Each row below holds a small network's activations on one record, seen along a few directions.
Each row is followed by the record's values for the fields MOLAZ, SEVE, GANIM, BUSE, GITI.
A field that a record lacks is left out.
Other fields move the rows too, some of them a lot.
(in the rows, 500 means zero)
Random noise pushes rows far along 5 fixed directions. That doesn't count. These rows show it; they differ only by the noise:
[522 613 778 395 485 526 540 604 328 518 661 529 355 403 636 350 436 697
 615]
[385 374 536 654 466 668 870 540 363 508 709 233 340 475 236 568 562 222
 319]
[358 618 558 682 556 456 723 464 500 457 720 573 133 465 549 513 367 440
 603]
[520 542 641 571 378 503 547 492 733 461 531 581 470 897 682 230 434 615
 652]
[537 608 770 392 462 544 491 558 365 497 682 625 326 428 720 377 419 749
 669]
[465 404 617 603 389 635 627 441 563 478 637 578 368 688 626 468 493 562
 593]
[624 599 577 416 333 627 483 494 593 383 742 572 386 715 610 346 423 503
 551]

[874 250 556 328 262 736 269 465 604 376 583 418 844 642 511 450 690 453
 378]
MOLAZ=mur, SEVE=sokid, GANIM=zeniz
[679 495 637 211 436 756 288 495 150 435 792 687 363 135 683 671 503 685
 526]
MOLAZ=keb, SEVE=sokid, GANIM=fis
[241 521 724 603 531 343 593 616 550 664 135 508 578 681 637 237 484 787
 650]
MOLAZ=keb, SEVE=sokid, GANIM=dovon, BUSE=veso, GITI=logag
[543 305 509 453 382 708 510 453 470 573 519 485 632 598 502 577 591 513
 436]
MOLAZ=mur, SEVE=zaron, GANIM=zeniz
[534 329 469 561 465 644 611 441 507 510 540 452 583 573 402 597 591 415
 445]
MOLAZ=mur, SEVE=zaron, GANIM=fis
[350 360 504 701 616 393 544 502 499 556 275 428 482 475 535 480 532 443
 444]
MOLAZ=mur, SEVE=sokid, GANIM=simap
[737 529 445 352 393 673 475 519 456 308 816 371 449 431 337 499 506 254
 369]
MOLAZ=mur, SEVE=sokid, GANIM=fis
[381 597 563 368 638 374 532 524 285 667 411 559 499 215 486 617 490 737
 581]
MOLAZ=mur, SEVE=zaron, GANIM=dovon, BUSE=ravas, GITI=lide
[559 825 301 396 458 500 425 504 570 362 739 565 287 509 419 531 332 263
 453]
MOLAZ=keb, SEVE=sokid, GANIM=zeniz
[637 562 411 362 473 470 285 572 553 399 415 395 654 581 481 367 553 404
 371]
MOLAZ=keb, SEVE=sokid, GANIM=fis
[385 477 325 571 510 572 597 408 466 484 578 572 371 397 394 727 461 349
 446]
MOLAZ=mur, SEVE=zaron, GANIM=dovon, BUSE=ravas, GITI=logag
[387 608 384 692 697 278 439 453 532 414 447 546 225 333 588 536 409 338
 498]
MOLAZ=mur, SEVE=sokid, GANIM=fis
[543 962 453 345 548 311 438 654 505 403 653 446 299 536 485 225 281 370
 454]
MOLAZ=keb, SEVE=zaron, GANIM=fis
[589 423 404 267 317 664 344 530 469 558 405 505 755 688 481 512 592 652
 423]
MOLAZ=keb, SEVE=zaron, GANIM=dovon, BUSE=ravas, GITI=lide
[392 164 467 554 360 759 463 300 508 538 474 758 470 592 750 751 553 699
 601]
MOLAZ=mur, SEVE=zaron, GANIM=dovon, BUSE=ravas, GITI=logag
[580 788 557 369 685 290 343 597 384 427 519 538 422 210 542 409 382 536
 557]
MOLAZ=mur, SEVE=zaron, GANIM=dovon, BUSE=veso, GITI=logag
[479 444 309 599 457 535 488 431 629 419 474 502 515 658 449 550 509 331
 407]
MOLAZ=keb, SEVE=sokid, GANIM=dovon, BUSE=ravas, GITI=logag
[710 295 582 418 498 536 462 545 415 503 473 281 840 373 336 538 712 463
 398]
MOLAZ=mur, SEVE=zaron, GANIM=zeniz
[514 558 500 583 487 463 472 512 636 403 540 460 384 662 567 315 421 361
 464]
MOLAZ=mur, SEVE=sokid, GANIM=fis
[397 315 694 651 435 552 696 477 596 639 369 542 609 830 611 398 579 757
 672]
MOLAZ=keb, SEVE=zaron, GANIM=fis
[570 746 414 295 448 587 464 521 364 460 757 605 353 382 429 555 368 491
 512]
MOLAZ=keb, SEVE=zaron, GANIM=dovon, BUSE=ravas, GITI=lide
[722 517 652 288 365 639 334 602 357 410 713 385 555 343 459 451 588 446
 400]
MOLAZ=keb, SEVE=sokid, GANIM=zeniz
[437 569 581 683 671 278 509 352 588 498 545 806 297 311 748 629 417 707
 819]
MOLAZ=mur, SEVE=zaron, GANIM=zeniz
[687 377 402 279 282 770 283 438 547 424 521 536 679 698 545 526 584 457
 362]
MOLAZ=mur, SEVE=zaron, GANIM=simap
[819 727 618  83 292 697 306 606 437 438 783 524 598 516 506 323 444 577
 486]
MOLAZ=mur, SEVE=zaron, GANIM=zeniz
[637 187 510 428 259 763 200 410 602 433 416 677 632 752 827 502 619 712
 492]
MOLAZ=keb, SEVE=sokid, GANIM=dovon, BUSE=veso, GITI=logag
[662 648 714 158 475 570 344 587 237 517 652 597 533 217 584 449 461 755
 604]
MOLAZ=mur, SEVE=zaron, GANIM=dovon, BUSE=ravas, GITI=lide
[523 507 313 455 421 661 586 432 527 474 622 469 496 605 312 632 533 329
 366]
MOLAZ=keb, SEVE=zaron, GANIM=fis
[409 475 394 572 498 574 532 369 549 515 521 707 354 484 581 688 434 568
 606]
MOLAZ=mur, SEVE=sokid, GANIM=dovon, BUSE=ravas, GITI=lide
[760 580 496 143 297 729 401 589 398 423 724 384 645 505 337 387 507 417
 332]
MOLAZ=mur, SEVE=sokid, GANIM=dovon, BUSE=ravas, GITI=lide
[610 358 566 569 507 485 697 570 550 544 468 157 822 528 149 449 677 330
 376]
MOLAZ=mur, SEVE=zaron, GANIM=zeniz
[441 543 437 471 505 484 517 549 476 601 438 453 540 498 424 544 517 515
 464]
MOLAZ=keb, SEVE=zaron, GANIM=zeniz
[468 579 300 578 472 458 360 373 724 394 479 674 391 731 654 524 457 424
 520]
MOLAZ=keb, SEVE=zaron, GANIM=fis
[560 703 523 372 467 440 422 651 419 333 645 315 364 404 451 245 366 237
 297]
MOLAZ=mur, SEVE=sokid, GANIM=dovon, BUSE=veso, GITI=logag
[520 575 404 726 661 212 667 452 760 439 441 420 603 615 307 449 489 309
 552]
MOLAZ=mur, SEVE=zaron, GANIM=fis
[510 357 565 359 444 607 437 629 355 580 294 281 763 527 438 408 657 494
 305]
MOLAZ=keb, SEVE=sokid, GANIM=simap
[426 780 720 498 779 114 484 685 361 573 393 423 449 131 538 329 415 641
 635]
MOLAZ=keb, SEVE=sokid, GANIM=zeniz

Which values does each new row have?
[458 588 460 585 566 392 481 355 726 499 444 759 430 680 706 492 401 637
 688]
MOLAZ=mur, SEVE=zaron, GANIM=fis
[526 542 413 616 596 497 518 439 365 317 853 487 118  38 398 769 458 155
 412]
MOLAZ=mur, SEVE=sokid, GANIM=zeniz
[428 744 515 491 554 408 677 593 485 509 602 436 385 510 398 368 379 451
 520]
MOLAZ=keb, SEVE=zaron, GANIM=fis
[190 266 701 788 555 493 720 506 464 652 315 533 341 512 653 482 513 676
 596]
MOLAZ=mur, SEVE=sokid, GANIM=dovon, BUSE=veso, GITI=logag
[402 282 379 705 549 471 643 400 665 577 271 427 687 676 367 611 593 390
 444]
MOLAZ=mur, SEVE=zaron, GANIM=simap
[507 557 673 468 675 324 542 520 371 637 449 577 578 233 573 546 493 784
 702]
MOLAZ=mur, SEVE=zaron, GANIM=zeniz
[507 756 458 506 588 335 607 552 537 523 595 435 445 426 305 475 397 367
 497]
MOLAZ=mur, SEVE=zaron, GANIM=zeniz
[309 458 822 698 704 286 606 507 421 639 357 714 355 317 833 435 425 931
 867]
MOLAZ=mur, SEVE=sokid, GANIM=fis
[441 276 509 655 508 495 549 483 477 571 386 370 613 501 432 600 673 445
 414]
MOLAZ=keb, SEVE=zaron, GANIM=zeniz
[486 427 689 484 638 445 703 675 227 631 437 167 664 255 223 459 636 483
 411]
MOLAZ=mur, SEVE=zaron, GANIM=fis
[370 317 585 690 556 455 713 554 502 562 372 300 575 572 414 450 616 454
 469]
MOLAZ=keb, SEVE=sokid, GANIM=fis
[555 659 645 300 490 497 552 701 323 583 520 346 596 472 390 288 488 614
 494]
MOLAZ=keb, SEVE=zaron, GANIM=fis
[400 459 406 663 432 444 512 441 775 568 311 538 597 931 593 390 500 522
 541]
MOLAZ=keb, SEVE=zaron, GANIM=zeniz
[358 754 515 592 735 212 574 601 415 570 461 424 275 216 449 440 348 406
 481]
MOLAZ=mur, SEVE=sokid, GANIM=zeniz
[626 403 648 290 390 645 290 576 352 553 477 475 609 417 606 476 575 631
 437]
MOLAZ=mur, SEVE=sokid, GANIM=zeniz
[687 662 716 233 505 504 384 647 302 471 657 441 504 289 535 329 440 577
 493]
MOLAZ=mur, SEVE=sokid, GANIM=fis
[314 599 662 639 679 312 699 624 396 640 400 418 394 347 451 418 429 559
 579]
MOLAZ=mur, SEVE=sokid, GANIM=zeniz
[302 436 820 545 641 493 805 640 123 750 459 404 446 227 450 523 552 789
 605]
MOLAZ=keb, SEVE=zaron, GANIM=fis
